A small network was shown many inputs. Here are its activations along a few directions, one row for each input.
In each table, some parts of the input vary, and every possible input appears once, in random order.
Descriptions start from the smaller parts, as in this example, which fits no table here: ring(8) and (point or (values(2) and line(4)) or line(9)).
Shared parts are said once, and a part with two or three values counts as separate values.

Other details of the inputs shift rows strongly along two fixed directions, in all tables alike. That doesn't count.

Table:
R1: [-27 -40 -18 -18  -5 -30  -4   0 -23  25 -70]
R2: [-46  12 -47   8 -29 -36 -39 -30 -14  13 -29]
R3: [-69   5  16  30   3 -18 -14   7 -15  10 -38]
R4: [ 16  11 -60 -32  24 -13  26  18  43  21 -15]
R5: [-22  -3  73  54   3  58   9  13  33 -16   9]
R6: [  0  50  11 -35 -37 -26  51  20  23 -16 -18]
R7: [ 19  31 -71 -48 -46  45 -19  -2  12  41 -39]
R8: [-27 -30   0   6  -7  -3  24 -29 -46 -24 -46]
R9: [ -4  -5  -8 -19  18 -30  15 -50 -58 -12   4]
R10: [ 42 100 -29 -64  46  62  51  11 109  39 -19]
R11: [ -5 -37 -20 -14   2 -17 -16  31   5  15  26]
R12: [-20 -62  10  -2 -24  14   7 -16 -58 -20 -26]
R13: [ -1  45 -91 -43   4  20  51  -5  35  42 -32]
R14: [ 42  17  63  11  59   8 -29  43  11 -30  63]
R15: [ 70   9  48  53  -5   7 -44  32  29 -15  32]
R16: [-10  23  61  13  20  28  -3 -14  18  -3  59]
R17: [ 22 -49 -40 -30 -54 -26 -57 -15 -20  44 -24]
R18: [  9   7  24  43   8 -49 -64  11  75 -15  -3]
R19: [-15 -32  67  72  28 -38 -18  25  -6 -35  -6]
R20: [ 51  43 -39 -86  41  14  23   0  70  32 -28]
R21: [-24   2 -33  14 -39 -15 -10 -65 -31   1 -18]
R22: [ 32 -27 -48  -9 -20 -45 -21 -31 -43  -2 -38]
R23: [ 14  11  47  20  58 -52 -17   2  -7 -28  35]
R24: [-62  18  90  36  31 -14 -54  25  37  -8  82]
R25: [  0  21  31  49  13  45  18  26  53 -23  69]
R26: [-30 -75  21   2 -14 -15 -38  21 -35  27 -29]
R27: [ 48  26 -63 -30 -20  29  29 -39   5 -16 -49]
R28: [ 60  59 -20   6  35  48  67   7  69 -38   5]
R29: [ 23  13  21 -26  22  27   9 -15 -14 -20  34]
R30: [-45 -13 -36  -5 -24  -9  -4   9 -24  24  20]
R31: [-21 -33  14 -46  14 -38 -49   5 -24  16  31]
R32: [-24  18  12  -4  18 -11  22 -41 -18  17  19]
R33: [-67 -37  -7  -9 -31  15 -14   8 -55  31 -47]
R34: [ 16 -71  -4  -2 -15   3  -2  14 -73  17 -41]
R35: [ 23 -56 -30  -9  -3 -14   6  25 -61   0  23]
R36: [-24  33 110  37 -33 -37  -4  63  12 -42  60]
R37: [  0 -21 -33  -8 -64  27  -5 -48 -41  21  -5]
R38: [ 31   3  22  33 -23  25 -28  -6   9 -41  17]
R39: [  9 -30 -38   4  16 -45  16  -2 -44 -12   6]
R40: [-30  -1 -34  18  -6  -7  42 -39 -28  16  16]
R41: [-44  12  69  68  13  16  14  -1  21 -20   0]
R42: [ 91  51 -40 -35  21 100  74  30  71 -14  13]
Description of these inputs: values(2) and (point or (values(4) and ring(5))).
Q: Changing only the values(2) part turns R9 into R29. The same change can be made to R3. Which row results?
A: R33
Q: Changing only the values(2) part turns R40 into R25. The same change can be made to R4. Which row results?
A: R11
Q: Change only the ring(5) part in R26. List by row number the other rows that result.
A: R5, R12, R33, R34
Q: Change only the values(4) part in R22. List by row number the other rows that result.
A: R19, R23, R39
Q: Change only the values(2) part in R39. List by row number the other rows that result.
A: R35
